A small network was shown many inputs. Here are its activations along a few directions, one row for each input.
Each table varies a few parts of the input and shows all the possible inputs, shuffled.
A made-up example of a description, with smaller parts first: line(4) and (point or ring(9) or (values(2) and ring(5))).
Shared parts are said once, and a part with two or three values counts as separate values.

Other details of the inputs vary at random and push rows far along two fixed directions, the same in every table; ignore that.

A family of inputs:
x1: [ -2 -18  11  -9   6   2  -8  11   2   7  -9   2  -6]
x2: [-17  17 -14  18  -2   8  -7  23  22  -3 -15  18  -4]
x3: [  7  21 -26  15   0   8  15  -7  19 -12  12   3   4]
x4: [-19   1 -23  23  -2  21 -21  24   4   0 -15  36  19]
x5: [ -7  27 -16  14  -4   5  18   3   8  -8  -2  20  -4]
x6: [ -9 -32  11 -16  -8   9 -37  33  -9   8  -8  29  -4]
x7: [  9  27 -19  19   0   1  23 -11  18  -8   8 -20   7]
x8: [-4 -2  7 -1 -5 -1 -5 14  8  3 -6 -4 -4]
x9: [-24  19 -25   7   0   4   2  12   1  -5 -11  28   2]
x10: [  1  26  -7  13   6   4  10  -7  16 -10  13   3  -4]
x11: [ -5  25 -10  17   5  -2  -2   5  11  -6   3   4   0]
x12: [ 16   5  -7   6  -2   5  18 -18   7  -6  16 -17  -1]
x13: [-5  6  7  8  4  3 -4 -2  2 -7  1  0  8]
x14: [ -9  -8   4  -3  -9  -1 -14  26 -22   6 -15  15   3]
x15: [-10  30 -20  20  -2  -5  25  -8  15 -16  -7  14   4]
x16: [ 23 -38  34 -31  10 -21 -10 -14 -27   8  17 -28  -4]
x17: [  7   4 -14   9  10   7  10  -4   6  -1   1  -5   7]
x18: [  6   1   7 -12   7 -15   8 -25  -2  -3  20 -26  -6]
x19: [ -2  -2   1  -3   5  -2   7   5 -13   1 -10   7  -2]
x20: [ -3 -14   7 -14 -12  19 -52  29  -5  20 -35  41   0]
x21: [ 10  11 -15  13  -2  -4  12  -8   9  -1   9 -15   4]
x22: [  2 -12  10  -7  -9 -14  -2   6 -22   7  -4  -2  -4]
x23: [ 23   5  -4   5  -1 -15  33 -43  13 -11  21 -37   4]
x24: [  4  19   2   8  -4 -10  38 -26   6 -11   2 -17   1]
x25: [  6 -56  36 -29 -10 -14 -26   3 -20  12  -1  -8  -3]
x26: [ 0 26 -5 10 17  4 14 -4 14 -8  3 -4  4]
x27: [ 17  19   1  -7 -11  -1   3 -17  -4   7 -17   7  -5]
x28: [ 9 -7 -4 -1  9  7  4  2 -3  4  2 -8 11]
x29: [  7  19   1   9   5 -14  20 -29  16 -15  15 -18   1]
x30: [ 20 -20  20 -20 -10 -31  11 -17 -24   4  10 -29  -9]
x31: [ 16 -22  31 -12   0 -18   1 -27 -14   2  17 -30  -2]
x32: [ 12 -24  17 -21 -10 -13   0  -3 -26   3   7  -2  -8]
x33: [ 27  30   6  -4   0  -4   7 -36  12   0   2 -17  -6]
x34: [-14  22 -16   7   0  -1  19  -6   3  -3  -3   7  -3]
x35: [-11  10 -29   9   3  10  -3   3   8  -2   2  10   9]
x36: [  1 -14  14 -17  -2  -9   8 -16   4   8   8 -22 -12]
x37: [-10 -34   9 -16   4   4 -35  34  -9  12 -17  26   0]
x38: [  1  -3   2  -3  -5 -11  -3   6  11   0  -1  -5  -7]
x39: [-25  18 -17   7  -1  11   2  16  -3  -1 -14  23   4]
x40: [ 11 -15  17 -11 -10 -19   7  -7 -23   5   1 -19  -9]
x41: [ -8   0 -26  10  10  14 -15  24   3   1 -10  28  15]
x42: [  9  14   0   1  10  -8  32 -19  26  -3   6 -20 -10]
x43: [ 36   8   1  -9  -8   0   4 -35   3   9   1 -21   1]
x44: [-16 -19   4  -5  -7  16 -33  36  -1   9 -12  36  -3]
x45: [  6   8 -19  11  -2  -3   1   2   7  -3   5  -4   7]
x46: [ 12  12  -6  13  -1   0  27 -27  14  -9  10 -25  10]
x47: [-16  17 -13  18  -4   2   9   5   4  -7 -13  24   6]
x48: [  6 -40  32 -27 -10   2 -21  13 -16  12   2  -4  -8]
x49: [-12 -21  13 -17  -3   5 -15  12  -5  11  -6  -1  -4]
x50: [-13  19 -11   6   3   5  15  -7  26  -5  -2  -4  -9]
x51: [ -9 -29   5 -15   2  -1 -26  31 -31  10 -18  31   5]
x52: [  8  -8  13 -13   4  -9  16  -4 -17   4  -2 -11  -1]
x53: [ -4  21 -14   9   8  -2  22   0   4  -4  -7  11   0]
x54: [ 7 -2 12 -3  2  1 -5 -5 -5 -4 13 -6 -6]
x55: [ 22 -37  37 -27  10 -15  -9 -14 -28  10  14 -31  -6]
x56: [-7 -3  5  5 -4  0  3 -2 16 -1 -6  3 -1]
x57: [-11  27 -10  18   5   6  -8  16  10  -7  -4  10   5]
x58: [  9 -51  38 -34   1  -5 -20  12 -23  18  -4 -13  -5]
x59: [-3 -3 11  6  3 -1 -8 -6 -3 -5  2 -2  3]
x60: [ -4 -30  21 -21   3  -4 -28   3 -27  13   8  -5  -2]
x61: [ 4 -5 -7  3 -3 16 -6  9 -3  0  5  5  8]
x62: [-16  28 -18  25  -3   5  19  -1  12 -13 -14  19   4]
x63: [-13   6  -7   8  15  10 -19  22   0   1  -8  26   6]
x64: [  2  20  -5  10  -2  -9  20  -8  27  -4   3 -14  -9]
x65: [  0  29 -29  27   1   6  13  -1  20  -9   1  -2   6]
x66: [ -3 -44  23 -32  -5  -8 -25   7 -18  15   1  -6  -8]
x67: [-16 -28  13  -2  -7   9 -30  24  -5   7 -19  22   2]
x68: [-17 -16   7  -8   5   8 -34  17 -19   7  -3  13   1]
x69: [-13  28 -17  14  -4  13  13  14   6 -10  -8  25   1]
x70: [-14 -20   3  -5   0  13 -50  39 -18   4  -5  41   5]
x71: [-17   5 -26  13   3  20 -12  13   3   1  -6  17   9]
x72: [-18   8  -3   2   7  11 -16  12  -3   0  -1  11   5]
x73: [  1  17  -5   9   4 -11  -2   0   7  -8   7  -4  -1]
x74: [-18  13 -13  13  -3  21 -10  25  21  -5 -12  32  -5]
x75: [ 22 -16  32 -20   0  -9   3 -19 -15   1  24 -32  -7]
x76: [ -7  12  -6   0  -1  -5  21 -14  -4  -3   0  -7  -7]
x77: [ -2   1 -11   0   2   9   4  -6   0   2   6 -12   8]
x78: [  6  14 -21  13  12   6  17  -7  14  -2   4  -3   8]
x79: [-11  18  -9  17   4   4 -14  16   5  -5  -5  12   1]
x80: [ 22   3  14  -9  -7 -16  38 -34  -6  -7  17 -31 -15]
x81: [ 21 -16   6  -8  -5  -1   7 -16  -7   4  20 -20  -1]
x82: [-12  11 -26  12   3  14  -2   4   8   1   0  10   9]
x83: [ 19 -11  29 -12  -5 -17  30 -36  11  -2  13 -45  -8]
x84: [  9  -7  -1   8  -3   1   8 -17   1  -3   6 -16   8]
Description of these inputs: values(4) and (point or (line(4) and values(5))).
Changing only the values(4) part turns x1 into x55. The same change can be made to x2. Which row results? -> x79
Changing only the values(4) part turns x32 into x6. The same change can be made to x69. Which row results? -> x48
Change only the values(4) part in x11. List by row number the other rows that result. -> x21, x22, x64
Change only the values(5) part in x52. List by row number the other rows that result. -> x14, x24, x39, x69
Change only the line(4) part in x65. List by row number the other rows that result. -> x7, x21, x45

A family of inputs:
x85: [ -1  10 -15  14   6   7   8   2  24  -4   3  -4   9]
x86: [  2  14   6   5  -1  -7  10 -14  23  -7  11 -12 -10]
x87: [ 16  11   8   6   4 -12  21 -23  19 -10  20 -34 -10]
x88: [  7 -21   9 -13   3   6 -14  -4 -24   8  10  -6   6]
x89: [ -9  20 -24  19  -2   7  -4  12   2  -9   2  19   9]
x90: [ -6 -14   4   5   2   8 -34  26  -3   4  -3  14  12]
x91: [ -5  18 -10   9  -3  -5  32  -9  11 -10  -5   3  -4]
x92: [-15  -8  -2  -2   4   5 -17  22 -25   9 -15  27   5]
x93: [ -2   5 -21   8  -3   4  10   2   2  -4   5   3   8]
x94: [-22   8 -24  10   8  13 -20  33 -12   2 -16  37  10]
x95: [ -1  17  -2   0   9   0  13 -12  24  -4   9  -7 -11]
x96: [ -7  -9  -3   9   2  11 -32  13  -5  -1  -4  16  13]
x97: [  4  11  -5  12  -2   5   3 -11  -1  -6  11  -6   6]
x98: [ 31 -20  26 -21 -16  -9 -17 -13 -19  13  -3 -12  -6]
x99: [ -5 -12   1   1  -4  -5 -17  15 -24   2  -4  10   5]
x100: [ -1   2 -14  11   3  11   1  -6  13  -4   0  -2  10]
x101: [  7 -32  18 -16  -8 -14   6  -7 -30  11  -1 -14  -1]
x102: [-10 -10   6   2  -6  -4 -15  17 -26   5 -11  18   5]
x103: [-25   3  -5  11  -5   7 -22  34 -11  -3 -21  47   3]
x104: [  2  18   8  -7   7 -10  24 -22  18  -3   7 -21 -15]
x105: [ -2   4   6  -4  -4  -7  20 -13  18  -1   0 -16 -11]
x106: [ 4 11 -6  5 15  4  3 -3 15 -1  8 -8  6]
x107: [ -2 -20  29 -17  -9 -14 -11   7 -18   3  -5  -2  -7]
x108: [-14  15 -23  21   5  16   1  19  29  -7  -7  15   1]
x109: [  0 -26  33 -20  -9 -13 -17   2 -13   8   0 -11 -11]
x110: [  0 -23  28 -28  -1 -10  -8   4 -22   8  -4  -5 -10]
x111: [ 27 -25  17 -23 -17  -3  -8 -10 -13  16  -8  -9  -4]
x112: [  4 -32  29 -26 -10 -14   4  -4 -17   8  -3 -16 -10]
x113: [ -2  13 -15  10  14  12  -4  -5  10  -5   2   4   9]
x114: [ 11   9 -10   8  -2   3  26 -25   8  -5  15 -23   4]
x115: [  2   6 -14  -1   6   2   2   0  -8  -2   9   2   5]
x116: [ 10   3  -8   2  -1 -13  31 -21  -1  -4   9 -25  -1]
x117: [  4  16  -6   5  14   2  12  -7  21  -6  10 -13  -7]
x118: [-8  5 -6  5 -2  5  6  1 24 -2  0  3 -6]
x119: [-1  9  4 -5  4 -7 18 -8 -5 -4 -1  1 -6]
x120: [  4  28 -18   7   0  16  -8   5  13   3 -19  26   1]
What is each input in this table made of? -> values(3) and (point or ring(11))
Changing only the values(3) part turns x90 into x106. The same change can be made to x102. Which row results? -> x92
Change only the values(3) part in x118. List by row number the other rows that result. -> x86, x95
List by row number the other rows that have the values(3) part in common with x85. -> x91, x93, x100, x101, x105, x108, x111, x112, x114, x116, x118

A family of inputs:
x121: [ 16  -2   2  -1  -1 -13  24 -24 -14  -5  20 -28   5]
x122: [ 16  -4   0  -1   3 -13  23 -24 -15  -1  17 -28   3]
x123: [-21  36 -31  32  11  20  -5  15  42 -13  -5  26   5]
x124: [ 18  -8  16 -11   6  -6  13 -26  12   0  22 -40  -9]
x125: [ -8 -41   5 -12  -5   7 -37  30 -44  11  -6  23  15]
x126: [ 22   0   3  -8   3  -6  16 -28  -5  -1  17 -26  -1]
x127: [ 25   5   4  -3   4 -13  19 -31  -2  -1  17 -32   0]
x128: [-20 -31  28 -26 -13  -9 -27  34 -30  15 -29  31 -15]
x129: [-19  42 -31  29  13  21   1  13  44 -14  -4  19   6]
x130: [ -2 -43  12 -13  -5  11 -47  31 -22  16  -9  18   8]
x131: [-34  44 -16  18  -3   5  21  17  25 -12 -32  42 -11]
x132: [-15  37 -35  33   2  20   0  13  35 -11 -10  25  10]
x133: [ 20  -6   7  -5  -4  -5  14 -26   7   0  16 -29  -3]
x134: [  1   8  24 -20 -10 -28  34 -22   1   1  -6 -22 -22]
x135: [  0 -37  10 -13  -2   9 -46  28 -35  15  -7  21   9]
What is each input in this table made of? -> values(3) and (point or line(4))
Change only the line(4) part in x126. List by row number the other rows that result. -> x124, x125, x133
Change only the values(3) part in x124. List by row number the other rows that result. -> x123, x129
